These are the activations of a small network on made-up records, seen along a few directions, one row for each record.
Each row is followed by the record's values for the fields Larev, Mopit, Duz, Buri, Fim, Nizi.
Not every record has every field; a missing one is written absent.
Other fields move the rows too, some of them a lot.
-11, 15, -8, 18, -17, -39, 27, -9, 38, 27, 30, -13, 7, -20, 7 | Larev=h1 Mopit=c1 Duz=p1 Buri=absent Fim=l2 Nizi=d1
-38, -15, 11, 7, 10, -12, -24, -17, -17, 15, -36, -26, -32, -25, 28 | Larev=h1 Mopit=c1 Duz=p2 Buri=absent Fim=l4 Nizi=absent
-17, 12, 11, -43, -21, 27, -17, 1, -15, -13, 21, -15, -15, -31, -31 | Larev=h1 Mopit=c2 Duz=p2 Buri=absent Fim=l1 Nizi=absent
43, 50, -6, -14, -8, 22, 19, -26, 24, -11, -2, 3, 19, -9, -2 | Larev=h2 Mopit=c2 Duz=p2 Buri=absent Fim=l2 Nizi=d1
-7, -27, 27, 18, -47, -2, -16, 5, -11, -15, 7, 7, -41, 7, 26 | Larev=h1 Mopit=c1 Duz=p1 Buri=absent Fim=l3 Nizi=absent
97, 44, -25, 45, -30, -4, -44, 8, -5, 8, -4, 2, -23, -2, 8 | Larev=h2 Mopit=c1 Duz=p2 Buri=absent Fim=l3 Nizi=absent
-41, -36, 27, -11, 33, -16, -22, -16, -19, 23, 32, 38, 32, -22, 7 | Larev=h1 Mopit=c2 Duz=p1 Buri=absent Fim=l1 Nizi=absent
8, 48, -25, 40, -2, -13, -26, -8, 24, 13, 15, 18, -20, 38, -58 | Larev=h2 Mopit=c2 Duz=absent Buri=s1 Fim=l2 Nizi=d1
-10, -55, 33, -63, -5, 4, 2, -39, -33, 11, 0, 7, 20, 3, 2 | Larev=h1 Mopit=c1 Duz=p1 Buri=absent Fim=l4 Nizi=absent
43, 60, -9, 81, -43, 18, 8, 41, -26, 28, 1, 1, -56, 34, -13 | Larev=h2 Mopit=c1 Duz=absent Buri=s1 Fim=l3 Nizi=absent
30, 54, -4, -13, 7, 33, -3, 8, -8, 15, -7, -17, -30, 24, 32 | Larev=h1 Mopit=c1 Duz=absent Buri=s2 Fim=l2 Nizi=d2
-29, -29, 78, -11, -1, 2, 15, 6, -10, -16, 33, 6, 39, -20, 29 | Larev=h1 Mopit=c2 Duz=p1 Buri=absent Fim=l3 Nizi=absent
-22, -87, 26, -77, -17, -35, 21, -31, 25, -21, 0, -27, 97, 26, 27 | Larev=h1 Mopit=c1 Duz=p1 Buri=absent Fim=l3 Nizi=absent
52, 71, -10, -6, -15, 23, 5, 21, 18, -12, 47, 7, -38, 12, 30 | Larev=h1 Mopit=c1 Duz=p2 Buri=absent Fim=l2 Nizi=d2
55, -8, 34, 15, -4, 11, 32, 16, -10, 19, 3, -39, -2, -5, -5 | Larev=h2 Mopit=c1 Duz=absent Buri=s2 Fim=l3 Nizi=absent
-45, 1, 58, 5, 12, -6, -46, 5, -15, 42, -34, 15, 21, -28, 11 | Larev=h1 Mopit=c2 Duz=p1 Buri=absent Fim=l4 Nizi=absent
-33, -20, 24, -23, 26, -17, -10, 9, 16, -41, 53, -11, 23, -11, -12 | Larev=h1 Mopit=c2 Duz=p1 Buri=absent Fim=l1 Nizi=absent
-74, -75, 30, -31, 9, -15, 9, -19, 2, -29, 7, -24, 87, 19, 19 | Larev=h1 Mopit=c2 Duz=p1 Buri=absent Fim=l3 Nizi=absent
18, -2, -7, -15, 19, -1, 34, -19, -10, 30, -40, -28, 33, -4, 37 | Larev=h2 Mopit=c1 Duz=absent Buri=s2 Fim=l2 Nizi=d1
-17, -5, 29, 1, 48, -19, -19, -51, -40, -16, -8, -30, 61, -22, 6 | Larev=h1 Mopit=c1 Duz=p1 Buri=absent Fim=l4 Nizi=absent
14, 62, -16, 25, -17, 21, -45, 34, -2, 4, -51, 48, -76, -2, 11 | Larev=h2 Mopit=c2 Duz=p2 Buri=absent Fim=l4 Nizi=absent
-35, -71, -15, -4, -1, -38, -15, -27, -3, 30, 7, -40, 42, -15, -7 | Larev=h1 Mopit=c1 Duz=absent Buri=s1 Fim=l1 Nizi=absent
-10, 13, 22, 10, -4, -10, -35, 26, 8, 36, -22, 19, -4, 36, -60 | Larev=h2 Mopit=c2 Duz=absent Buri=s1 Fim=l1 Nizi=absent
7, -47, -33, -58, 25, -29, -18, -12, 17, -3, -4, 9, 25, -15, 2 | Larev=h1 Mopit=c1 Duz=p2 Buri=absent Fim=l1 Nizi=absent
2, 12, -17, 0, -29, 4, 38, -32, 35, 8, 19, -21, -24, -35, -12 | Larev=h1 Mopit=c1 Duz=p2 Buri=absent Fim=l2 Nizi=d1
16, 52, -19, 3, 4, -6, -39, 21, 22, -34, -18, -12, -72, -24, -23 | Larev=h2 Mopit=c2 Duz=p2 Buri=absent Fim=l1 Nizi=absent
-17, 5, -24, 21, -14, -6, -11, -14, 23, 43, 40, -2, -31, 43, 2 | Larev=h1 Mopit=c1 Duz=absent Buri=s1 Fim=l2 Nizi=d2
-6, -23, -10, -9, 30, 21, -33, -55, 15, 18, 45, -17, -2, 32, 17 | Larev=h1 Mopit=c2 Duz=absent Buri=s1 Fim=l2 Nizi=d2
-1, -37, 14, 17, 14, -4, 22, -52, -31, -15, -1, 14, -24, 17, -11 | Larev=h2 Mopit=c1 Duz=absent Buri=s1 Fim=l4 Nizi=absent
-18, -80, 53, -38, 36, -9, 16, -2, 13, -19, -11, 34, 71, -3, -13 | Larev=h1 Mopit=c2 Duz=p2 Buri=absent Fim=l1 Nizi=absent
-42, -50, -8, -10, -6, -4, -14, -16, -3, -15, 42, 33, -7, 37, -31 | Larev=h1 Mopit=c2 Duz=absent Buri=s1 Fim=l1 Nizi=absent
21, -5, 3, 5, -32, -7, 7, 30, 17, 38, 32, 9, -33, -36, -7 | Larev=h1 Mopit=c1 Duz=p2 Buri=absent Fim=l1 Nizi=absent
-40, -19, -14, -49, 20, 17, 13, -13, 18, -43, 4, -12, 14, -15, -26 | Larev=h1 Mopit=c2 Duz=p2 Buri=absent Fim=l1 Nizi=absent
10, -2, 6, 1, 16, -32, 3, -19, 11, 27, -41, -10, -7, 23, 20 | Larev=h2 Mopit=c1 Duz=absent Buri=s2 Fim=l2 Nizi=d1
-64, -15, 27, -56, -8, 7, 34, 12, 7, -3, -11, 20, 26, 3, 32 | Larev=h1 Mopit=c2 Duz=p1 Buri=absent Fim=l2 Nizi=d1
-7, 0, -11, 11, 65, 4, -1, 44, 36, -5, 40, -23, -4, 17, -9 | Larev=h1 Mopit=c2 Duz=absent Buri=s2 Fim=l1 Nizi=absent
-24, 22, -29, 24, -16, 38, -8, -9, 33, -40, -21, 21, 4, 13, 14 | Larev=h1 Mopit=c2 Duz=p2 Buri=absent Fim=l2 Nizi=d1
29, 3, -26, 59, -7, 1, -5, -44, -42, -18, -19, -3, 5, 29, -16 | Larev=h2 Mopit=c1 Duz=absent Buri=s1 Fim=l4 Nizi=absent
-19, -28, -47, 27, 2, 6, -12, -4, 0, 8, -33, -23, 16, -11, -5 | Larev=h1 Mopit=c1 Duz=absent Buri=s2 Fim=l1 Nizi=absent
-35, -3, 18, 10, 3, 0, 3, 18, -62, -2, -34, -12, 38, 11, 13 | Larev=h1 Mopit=c1 Duz=absent Buri=s1 Fim=l4 Nizi=absent
-15, -18, 9, -13, 22, -31, -5, -21, -26, 9, -51, 8, -20, -12, 30 | Larev=h2 Mopit=c1 Duz=p2 Buri=absent Fim=l4 Nizi=absent
-36, -39, 12, -68, 29, 15, 31, 0, 42, 38, -19, 5, 49, -14, 10 | Larev=h1 Mopit=c2 Duz=absent Buri=s2 Fim=l2 Nizi=d1
-33, -61, 43, -42, 22, 29, 26, -32, 34, -9, -10, -7, 37, 31, 12 | Larev=h1 Mopit=c2 Duz=absent Buri=s2 Fim=l2 Nizi=d2
-14, 60, -23, 16, 6, 51, 10, 5, 0, -1, 0, 27, -17, -8, -32 | Larev=h1 Mopit=c2 Duz=absent Buri=s2 Fim=l2 Nizi=d1
74, 41, -16, 21, -40, 21, 9, 12, -13, -1, -25, -37, -43, 14, -13 | Larev=h2 Mopit=c1 Duz=absent Buri=s2 Fim=l3 Nizi=absent
-10, -12, 2, -49, -7, 20, -15, -32, 14, 36, -7, -9, 25, -29, 2 | Larev=h1 Mopit=c2 Duz=p2 Buri=absent Fim=l2 Nizi=d1
51, 90, 2, 43, -7, 31, -13, 18, 21, 14, -18, 2, -41, 27, -10 | Larev=h2 Mopit=c2 Duz=absent Buri=s2 Fim=l2 Nizi=d1
-41, -57, 8, 8, -23, -12, 11, -7, 2, -41, -27, -5, 65, 14, 23 | Larev=h1 Mopit=c1 Duz=p1 Buri=absent Fim=l3 Nizi=absent
-34, 37, -3, 26, 7, -4, 51, -10, -19, -33, 16, -3, -7, 22, 16 | Larev=h1 Mopit=c1 Duz=p1 Buri=absent Fim=l2 Nizi=d1
39, 4, -46, 70, -16, 20, -14, -6, 1, 0, 34, -20, -39, -16, -27 | Larev=h1 Mopit=c1 Duz=absent Buri=s2 Fim=l1 Nizi=absent
-18, 4, -2, -48, 6, -31, -21, -46, -7, 37, 1, 35, 35, 1, 13 | Larev=h2 Mopit=c2 Duz=p1 Buri=absent Fim=l2 Nizi=d1
-7, -11, 36, 12, -1, 25, 33, 47, -20, 3, 18, 11, -13, -12, -43 | Larev=h1 Mopit=c1 Duz=absent Buri=s2 Fim=l1 Nizi=absent
10, 68, -2, 56, 17, 53, -19, 14, 18, 6, 6, -3, -64, 49, 4 | Larev=h1 Mopit=c2 Duz=absent Buri=s2 Fim=l2 Nizi=d2
-13, -18, 15, 5, -6, -23, 15, 9, -4, 23, 11, 2, 26, -64, -14 | Larev=h1 Mopit=c1 Duz=p1 Buri=absent Fim=l1 Nizi=absent
-48, -53, 11, -56, 29, -27, -31, 15, 17, -26, -4, -14, 22, -11, 22 | Larev=h1 Mopit=c2 Duz=p2 Buri=absent Fim=l1 Nizi=absent
18, -29, -7, -18, -10, -41, 4, 21, -17, 19, 0, -17, 7, 38, 37 | Larev=h2 Mopit=c1 Duz=absent Buri=s1 Fim=l3 Nizi=absent
-3, -64, 53, -16, 6, 1, -14, -22, 54, -35, -19, -21, 76, -16, -4 | Larev=h1 Mopit=c2 Duz=p2 Buri=absent Fim=l3 Nizi=absent
7, -3, -43, -26, -4, 12, -14, 36, 14, -29, 36, 33, 10, -1, 13 | Larev=h1 Mopit=c2 Duz=p2 Buri=absent Fim=l1 Nizi=absent
39, -18, 34, -12, -31, 25, 10, -6, 14, 13, -14, -24, 21, 25, -21 | Larev=h2 Mopit=c2 Duz=absent Buri=s2 Fim=l3 Nizi=absent
-10, -18, -29, -24, -16, -7, 6, 4, 47, -3, -36, 10, 8, 14, -56 | Larev=h2 Mopit=c2 Duz=absent Buri=s2 Fim=l1 Nizi=absent

Which values does each new row have?
-5, 44, -37, 61, -26, 30, -21, -6, -7, 18, 14, -9, -83, 61, 15 | Larev=h1 Mopit=c1 Duz=absent Buri=s1 Fim=l2 Nizi=d2
21, 25, 22, 50, -22, -7, 14, 37, -22, 22, -15, 18, -47, -4, -49 | Larev=h2 Mopit=c1 Duz=absent Buri=s1 Fim=l1 Nizi=absent
-38, -42, 17, -28, 63, 22, -8, -40, -3, -20, -36, -32, 85, -3, 1 | Larev=h1 Mopit=c2 Duz=absent Buri=s2 Fim=l4 Nizi=absent
31, 52, -25, 71, 20, 0, 22, 0, 4, 36, -20, 24, -73, 16, -15 | Larev=h2 Mopit=c1 Duz=absent Buri=s2 Fim=l2 Nizi=d1
2, 49, -19, 27, -20, 9, 2, 19, 39, -1, -33, 6, -54, 40, -2 | Larev=h2 Mopit=c2 Duz=absent Buri=s2 Fim=l2 Nizi=d1
-52, -19, -35, 1, -4, -41, 32, -13, 32, -7, 4, -21, 63, -21, 7 | Larev=h1 Mopit=c1 Duz=p1 Buri=absent Fim=l2 Nizi=d1
1, -51, -39, 32, -8, -28, -29, -31, -9, 17, 19, -9, 32, 4, -7 | Larev=h1 Mopit=c1 Duz=absent Buri=s1 Fim=l1 Nizi=absent
73, 14, -21, 58, -12, 25, 19, 21, -24, -4, 11, -1, -32, 25, 3 | Larev=h2 Mopit=c1 Duz=absent Buri=s2 Fim=l3 Nizi=absent
-18, -40, -5, 1, 5, 1, 30, 21, -11, -22, -8, 4, -11, 20, -25 | Larev=h1 Mopit=c1 Duz=absent Buri=s2 Fim=l1 Nizi=absent
-3, -10, 10, -11, 9, 50, 5, -10, 19, 41, -24, 38, 10, -11, 6 | Larev=h1 Mopit=c2 Duz=absent Buri=s2 Fim=l2 Nizi=d1
21, -9, -31, -29, 24, 1, -5, -31, 22, 13, -14, 22, -13, -16, 36 | Larev=h1 Mopit=c1 Duz=p2 Buri=absent Fim=l2 Nizi=d1
5, -12, 24, -30, -2, -3, 25, -55, 35, -26, -39, 5, 16, -7, -5 | Larev=h2 Mopit=c2 Duz=p2 Buri=absent Fim=l2 Nizi=d1
-17, -53, 10, -43, -42, -6, 16, -30, -9, 9, -8, -2, 47, -50, -17 | Larev=h1 Mopit=c1 Duz=p1 Buri=absent Fim=l1 Nizi=absent
-28, -29, 18, -27, -23, -2, 22, -20, 13, 17, 24, 50, 34, 2, 33 | Larev=h1 Mopit=c2 Duz=p1 Buri=absent Fim=l2 Nizi=d1
2, -22, 0, 3, -2, -9, 23, -26, -46, -11, -42, 11, -10, 53, -18 | Larev=h2 Mopit=c1 Duz=absent Buri=s1 Fim=l4 Nizi=absent
-6, -17, -9, 39, 38, 30, -4, -31, -29, 2, -21, 4, 9, 19, -4 | Larev=h1 Mopit=c1 Duz=absent Buri=s2 Fim=l4 Nizi=absent
-32, 17, -16, 37, -4, 14, 36, -29, -10, -49, 7, 27, 10, 22, 34 | Larev=h1 Mopit=c1 Duz=p1 Buri=absent Fim=l2 Nizi=d1
27, 15, 9, 32, -12, -12, -42, 30, 27, -3, -26, -26, -21, 46, 2 | Larev=h2 Mopit=c2 Duz=absent Buri=s2 Fim=l3 Nizi=absent
19, -16, -25, 42, -18, 15, -21, -25, 6, -7, -17, 5, -24, -37, 27 | Larev=h1 Mopit=c1 Duz=p2 Buri=absent Fim=l4 Nizi=absent
-26, -5, -16, 33, 41, 11, 3, 26, -7, -10, -36, -45, 7, -13, -11 | Larev=h1 Mopit=c1 Duz=absent Buri=s2 Fim=l1 Nizi=absent
-33, -60, -21, -6, -14, 2, 38, -7, -6, -26, -8, -2, -2, -28, -8 | Larev=h1 Mopit=c1 Duz=p2 Buri=absent Fim=l1 Nizi=absent
45, 63, -34, 39, -39, 32, 26, 39, 39, 19, 18, 35, -56, -13, 27 | Larev=h1 Mopit=c1 Duz=p2 Buri=absent Fim=l2 Nizi=d1
16, 43, -19, 20, -23, 59, -4, 0, 9, -23, 43, 29, -49, 2, 12 | Larev=h1 Mopit=c2 Duz=p2 Buri=absent Fim=l2 Nizi=d2
-52, -61, 18, -27, 15, -19, 2, -12, -12, 10, 13, 39, 85, -32, 1 | Larev=h1 Mopit=c2 Duz=p1 Buri=absent Fim=l1 Nizi=absent
18, 41, 30, 20, -25, -9, -42, 56, 5, -21, -5, -7, -33, 13, -1 | Larev=h2 Mopit=c2 Duz=p1 Buri=absent Fim=l3 Nizi=absent
-41, -26, 10, -12, -17, -55, -10, 5, 33, -34, -37, 0, 53, 16, -22 | Larev=h2 Mopit=c2 Duz=p1 Buri=absent Fim=l1 Nizi=absent
-22, 59, -4, 16, -26, 14, -6, 24, -31, 22, 30, -30, -46, 43, -15 | Larev=h1 Mopit=c1 Duz=absent Buri=s1 Fim=l2 Nizi=d2
2, 64, -15, 23, -23, 21, 18, 12, -14, -5, -24, -20, -22, -42, 39 | Larev=h1 Mopit=c1 Duz=p2 Buri=absent Fim=l2 Nizi=d1
-23, -25, -18, 27, -24, -28, -27, -2, -8, -3, 16, 6, -25, -26, 15 | Larev=h1 Mopit=c1 Duz=p1 Buri=absent Fim=l1 Nizi=absent
37, 28, 34, 10, -14, 31, -47, 45, 5, -7, 9, 24, -35, -21, 29 | Larev=h1 Mopit=c2 Duz=p2 Buri=absent Fim=l3 Nizi=absent
